These are the activations of a small neural network, seen along a few directions. Each row is one input.
Each table varies a few parts of the input and shows all the possible inputs, shuffled.
Descriptions start from the smaller parts, as in this example, which fits no table here: one of 5 places around a ring, together with either a single point or (one of 2 separate values, together with one of 4 places along a line) or one of 9 places around a ring.
Shared parts are said once, and a part with two or three values counts as separate values.

Other details of the inputs shift rows strongly along two fixed directions, in all tables alike. That doesn't count.

Rows:
x1: [-22 -45 -37  12  16  35  -7  61 -29  14  27 -87]
x2: [-17 -35 -65   3  12  29  16  59  -7  13   0 -85]
x3: [-23  36 -28  25  17   8   0   2  11  34   0  47]
x4: [ 14 -11  24 -30 -32 -11  -8 -13  -9 -34 -23 -31]
x5: [  5  10   0   1   1  -6   9 -12   8   2  -8  21]
x6: [ 34 -20  69 -12 -13 -22  -6 -40 -12 -31   8   6]
x7: [-18 -31 -63   3  14  30  15  57  -6  15  -1 -75]
x8: [-19  34 -23  23  16   6   0  -1  13  30  -1  50]
x9: [-20  34 -22  23  18   6   1  -5  13  31  -2  49]
x10: [-26  27   2  34  26  12 -22   0 -13  35  25  49]
x11: [ 32 -16  66 -19 -21 -24 -10 -31  -7 -34  14   7]
x12: [-36  36  -8  39  27  19 -21   6 -10  42  29  54]
x13: [  7  14   1   1  -2  -5   7 -10  12   0  -9  29]
x14: [-17  38 -21  19  13   6  -1   1  14  26  -2  55]
x15: [-17 -32 -61   2  15  27  17  50  -6  16  -2 -76]
x16: [ 27 -30  50 -14 -16 -13  -6 -13 -15 -31  13 -21]
x17: [ 33 -19  69 -12 -13 -25  -6 -35 -14 -31   8  10]
x18: [-16  44  -9  25  13  -2  -2 -16  16  30  -2  75]
x19: [ 24 -26  55 -11 -10 -15  -3 -18 -16 -27   8 -13]
x20: [ 4 16 -2 -3 -5 -9  4 -8 16  4 -3 23]
x21: [-29  32   3  26  16  10 -24   9  -6  31  29  49]
x22: [ 23 -28  50 -13 -13 -14  -6 -10 -18 -26  13 -18]
x23: [-16  46 -10  23  19   2   0 -19  15  29  -5  76]
x24: [ 33 -23  28 -23 -15 -21  19 -26   7 -29 -18 -19]
x25: [ 33 -22  72 -15 -15 -25  -4 -36 -15 -32   8   7]
x26: [ 33 -19  70 -12 -12 -23  -3 -42 -12 -31   8   5]
x27: [ 6 11  2  3 -4 -8  5 -9 12  3 -6 25]
x28: [ 26 -16  14 -24 -18 -17  12 -10  12 -23  -8 -18]
x29: [-23  43 -30  18  14   9  -4   7  17  33   4  55]
x30: [ 32  -8  28 -27 -21 -25  13 -25  13 -28 -12   2]
x31: [  9   0  23 -23 -20 -16  -9 -38  -2 -46 -30 -11]
x32: [ 33 -24  23 -21 -20 -17  16 -14   8 -30 -14 -21]
x33: [  4   7   2   4   3  -7   8 -15  11   5  -9  21]
x34: [-29  31  -1  32  19  15 -21   7  -9  33  29  48]
x35: [-19  37 -26  23  19   9   1   0  11  30  -3  51]
x36: [-16  39 -21  13   9   4  -3  -1  18  26   1  55]
x37: [ 27 -18  17 -23 -20 -18  12 -11  12 -23  -8 -17]
x38: [ 20 -24  50  -7  -5 -12  -4 -18 -17 -21   9 -14]
x39: [-22  36 -27  23  18   8   2   0  10  32  -1  50]
x40: [ 25 -28  52 -20 -17 -17  -7 -13 -14 -28  17 -17]
x41: [ 14 -10  25 -36 -34 -13 -10 -14  -5 -35 -19 -31]
x42: [-14 -31 -64   0  10  29  13  61  -5  11   0 -80]
x43: [ 25 -16  12 -25 -17 -16  13  -8  10 -23  -9 -18]
x44: [-33  45 -15  14   2  11 -22  -6  -4  22 -11  42]
x45: [ 32 -20  72 -13 -12 -25  -5 -39 -15 -29   8   9]
x46: [-22  35 -29  24  18  11   1   2  11  32  -2  50]
x47: [  4 -10  10 -22 -15  -9  -7 -27  -5 -41 -29 -32]
x48: [-15 -33 -65   1   8  28  13  63  -5  11   2 -85]
x49: [  5   9  -1   2   4  -6   9 -14   9   2  -9  17]
x50: [-40 -20 -68   1   6  40  -9  57 -22  18  -8 -89]
x51: [-18 -33 -67   2   9  29  13  64  -4  15   3 -84]
x52: [ 6 13 -1  0 -2 -7  8 -9 10  1 -7 24]
x53: [-17 -28 -66  -4   7  26  11  61  -1  14   6 -80]
x54: [-23  42  19  31  16   4 -24  -8  -6  29  23  75]
x55: [-40  53 -26  10   4   8 -29 -11   7   9 -10  46]
x56: [ 26 -18  14 -22 -18 -15  12  -9  12 -23  -9 -19]
x57: [ 30 -15  18 -27 -18 -18  13 -13  11 -29 -12 -16]
x58: [ 31 -25  23 -23 -13 -18  20 -21   5 -28 -17 -22]
x59: [ 29 -22  17 -21 -19 -16  16 -10   7 -26 -13 -25]
x60: [-17 -29 -61   4  16  29  15  49  -5  16  -3 -69]
x61: [ 34 -16  35 -18 -14 -23  16 -34  11 -28 -18   1]
x62: [-22  41  16  26  14   1 -28  -8  -3  29  29  75]
x63: [-15 -30 -60   2  17  27  15  49  -6  13  -4 -74]
x64: [  1  -7   4 -22 -20  -6 -11 -14  -5 -40 -25 -33]
x65: [-23  40 -29  24  15   9  -2   6  12  33   2  53]
x66: [ 19 -21  43 -15 -14 -12  -7 -11 -11 -23  19 -16]
x67: [-21 -32 -65   8  14  32  13  58  -5  20   1 -76]
x68: [-33  36  -6  37  23  16 -26  12 -10  40  30  57]
Each input here is: one of 4 places along a line, together with either one of 2 separate values or one of 5 places around a ring or one of 10 places along a line.
- Changing only the place on the line of 4 turns x19 into x54. The same change can be made to x12. Which row results? => x34
- Changing only the place on the line of 4 turns x20 into x24. The same change can be made to x53. Which row results? => x49
- Which other rows does x40 become when the place on the ring of 5 takes its other values? List them by row number. => x11, x21, x62, x66
- Which other rows does x23 become when the place on the line of 4 takes its other values? List them by row number. => x7, x14, x29
- Which other rows does x44 become when the choice among 2 separate values takes its other values? List them by row number. => x31

Rows:
x69: [ 37 -10  28 -26 -15 -27  19 -28  16 -32 -15   7]
x70: [ 34 -20  61 -13 -13 -19   3 -23 -11 -22  10   5]
x71: [ -7 -15  -3  -2   4  12  -9  24 -15   6  22 -29]
x72: [-13 -10 -12  -1  -3  11 -14  22 -11  -3   7 -30]
x73: [-40  55 -43  24  14  18 -13   0  11  38 -14  55]
x74: [ -1  54  19   9  -3 -14  -6 -52  18   2 -21  87]
x75: [ 33 -23  59  -6  -9 -20   2 -29  -8 -27   6   6]
x76: [ -4  -8 -23  -8  -8   4   3  25   7   6   2 -28]
x77: [-33  56 -47  20  13  10  -4  13  22  37  -7  62]
x78: [-42  52 -20  26  12  18 -30  16  -4  42  18  58]
x79: [-11 -12 -10   5   1  12 -11  21 -11  -3  12 -30]
x80: [ 29 -21  50  -7  -4 -22  10 -38  -9 -26 -11   1]
x81: [ -6  44  35  15  11 -17 -13 -52   4   6  -3  86]
x82: [ -6 -11 -26  -2   7  13   7   8   0   2 -10 -31]
x83: [ 35  -4  25 -26 -23 -26  16 -27  17 -35 -22   5]
x84: [-15  -9 -17   3   5  10  -3  11 -12  -3  -5 -34]
x85: [  0 -17 -22   6  10  13  15  11  -3   8 -10 -28]
x86: [  7 -17 -26   2   8   6  24  23   6   7  -4 -22]
x87: [  6 -22 -13   6   7   5  16  24   2  16  13 -25]
x88: [ -2 -10 -22  -3  -4   5   6  24   7   5   7 -28]
x89: [  0 -16 -18  -3   3   6   8  22   5   9  14 -27]
x90: [ 18  -6  39 -22 -19 -23  -3 -37  -5 -35 -22  -3]
x91: [-10  -9  -7  -2  -3  12 -11  25 -14   2  16 -30]
x92: [ -8 -18  -6   5   8  12 -10  20 -12   1  18 -29]
- What is each input in this table made of? => one of 4 places along a line, together with one of 6 places around a ring
- Changing only the place on the line of 4 turns x89 into x87. The same change can be made to x71. Which row results? => x70
- Which other rows does x84 become when the place on the line of 4 takes its other values? List them by row number. => x80, x81, x90
- Start at x86 and move only the place on the line of 4, one step at a time. The first step leads to x69. Which rows follow, in order? => x83, x77

Rows:
x93: [ 11  18  57 -18 -19 -30 -12 -52 -12 -28 -25  38]
x94: [ 55   4  19 -21 -13 -38  47 -43  48 -13 -32  51]
x95: [ 40 -62  35 -31 -27 -19  16  14   0 -31  20 -73]
x96: [-12 -22 -33  19  25  21   3  49  -8  12  35 -30]
x97: [ 31  47  15 -25 -27 -39  25 -66  45 -30 -56  72]
x98: [-37  44 -20  12  -4   3 -33   6   6  23  10  35]
x99: [-38  15 -30  26  13  25 -17   6 -12  16 -14  -4]
x100: [-34  -3 -44   5  12  24 -20  39 -10  -6   8 -41]
x101: [ 37 -43  49 -17  -8 -22  19  -9 -18 -22   1 -30]
x102: [-14  50   8  31  14  12 -14   4   4  49  30  91]
x103: [-12 -25 -28  33  25  26  10  32 -15  29  13 -33]
x104: [ 42 -66  29 -27  -3 -10  23  -8 -10 -33   9 -76]
x105: [-33  49 -12  11  -5  19 -32   7  -6  26   4  48]
x106: [-36  -6 -46   0  16  28 -15  19 -12   9  -1 -49]
- Changing only one part turns x99 into x103. The same change can be made to x93. Which row results? => x101
- What is each input in this table made of? => one of 2 separate values, together with either a single point or one of 6 places around a ring

Rows:
x107: [ 23   8  39   9  10 -26  11 -50  16  -4   5  59]
x108: [  6  -9  -4 -18 -14  -7  13  -5  -2 -11 -30 -31]
x109: [-9  6 -1 26 28  3 -3 -7  4 21 25 30]
x110: [-12  30  33  21   8  -4 -25 -36 -16  -1   3  56]
x111: [ 15  36  29  -1  -1 -33   4 -65  28 -21 -18  73]
x112: [-22  14 -21  26  20  15   5  14  -8  48   5  24]
x113: [-17   3 -46  25  27  18  11  45   7  42  26   8]
x114: [ -6  42  44  -5 -14 -14 -25 -42  -6  -3  -8  63]
x115: [-23  34 -45  13  -1   9   1  25  18  34  -4  22]
x116: [ 12 -12  20  14   9  -5  13 -21 -10  -1  -9  12]
x117: [14 -1 -1 -1 -8 -3 19  9 15 15 -1 11]
x118: [-29  18 -17  13   7  14 -22   0 -11   1 -15   4]
x119: [ 34  22  43  -5  -5 -32  19 -41  28  -9  -2  79]
x120: [-16  19   1  -7 -10   3 -20  -6  -7   4 -16   6]
x121: [-35   1 -54  37  35  34  11  31  -8  40  -5  -6]
x122: [ 34 -23   2 -26 -24  -8  26   7  12 -16 -14 -36]
x123: [-11  22 -18  21  19  11   9 -14   1  14 -21  31]
x124: [  1  11  15 -14 -14  -9 -13  -3   5 -20  14  15]
x125: [ -3 -28  -4   4   8  14   5  25 -22  18   9 -41]
x126: [ 16 -52  16  -1   6   5  11   7 -25 -18   0 -62]
x127: [  3 -24  -1 -21  -9  -5  -8  -7   2 -35  -5 -47]
x128: [-18  17  -8  20   5  14 -14  32  -3  36  28  20]
x129: [ 28 -43  30 -32 -36  -9  -3  14 -13 -33  12 -61]
x130: [  1 -18 -40   0  17  13  19  11  11  -1  -4 -38]
x131: [  6  -6   5 -24 -31  -6 -11  10   5 -16  -5 -22]
x132: [ 26   1  41 -11  -9 -21  19 -38   3  -4 -23  30]
x133: [-21  31 -27   9  13   3 -11 -16  16   4  -6  31]
x134: [ 2 19 13 18  0 -2 -4  5  6 30 22 47]
x135: [-20  15 -68  16  24  25  13  45  16  35   9   1]
x136: [ 10 -28   6  -8   2   3   1  32  -6  -9  27 -38]
x137: [-17  17  -5  -4 -17   7 -18  19  -1   7  13   5]
x138: [  1 -26  -7 -12  -5   7  -8  33  -9 -14  27 -46]
x139: [-15 -15   0  -2  -2  13 -15   6 -24 -20  -7 -44]
x140: [-50   6 -54  41  45  36 -16  46  -9  46  38 -11]
x141: [-11 -21   0  -8  -6  13 -12  20 -29   0   7 -51]
x142: [ 33 -29   8 -42 -28 -19   9  -3  11 -49 -13 -45]
x143: [-20  12  -3   4   6   3 -18 -10   0  -9  14   7]
x144: [  3 -23  24   7   8   4  -6  -1 -26 -12   3 -27]
x145: [ 10 -23  -4 -30 -20  -5  -4  17   5 -32   1 -45]
x146: [-23   2 -44  28  30  25  -1  54   0  43  37  -2]
x147: [  6   6  45  -1  -3  -9 -10 -20 -17   4   3  23]
x148: [ -6 -14 -19  -5  -3   9  -3   0 -10 -20 -28 -42]
x149: [ -2  40  18  -7 -13 -14 -12 -41   5  -1 -28  54]
x150: [ 30 -22   3 -30 -19 -22  21  -1  17 -37 -14 -32]
x151: [ 42 -31  35 -18 -23 -20  23  -3   6 -12   2 -16]
x152: [ 28 -11  15 -36 -38 -18   2  -8  11 -30 -19 -24]
x153: [ -6  31  -8   7   6   4   9 -17   5  23 -20  41]
x154: [-23  18  -4  19  18   5 -23  -8  -3   9  26  25]
x155: [  3 -19 -13  -4  -2   1  12  -2  -6 -22 -32 -42]
x156: [ 27  -5  30  -4   5 -22  20 -44  20 -17  -6  33]
- Changing only one part turns x141 into x138. The same change can be made to x112. Which row results? => x113
- Changing only one part turns x155 into x111. The same change can be made to x123. Which row results? => x130
- What is each input in this table made of? => one of 5 places around a ring, together with one of 10 places around a ring
- Which other rows does x146 become when the place on the ring of 5 takes its other values? List them by row number. => x109, x125, x126, x134
- Which other rows does x127 become when the place on the ring of 5 takes its other values? List them by row number. => x118, x120, x131, x145
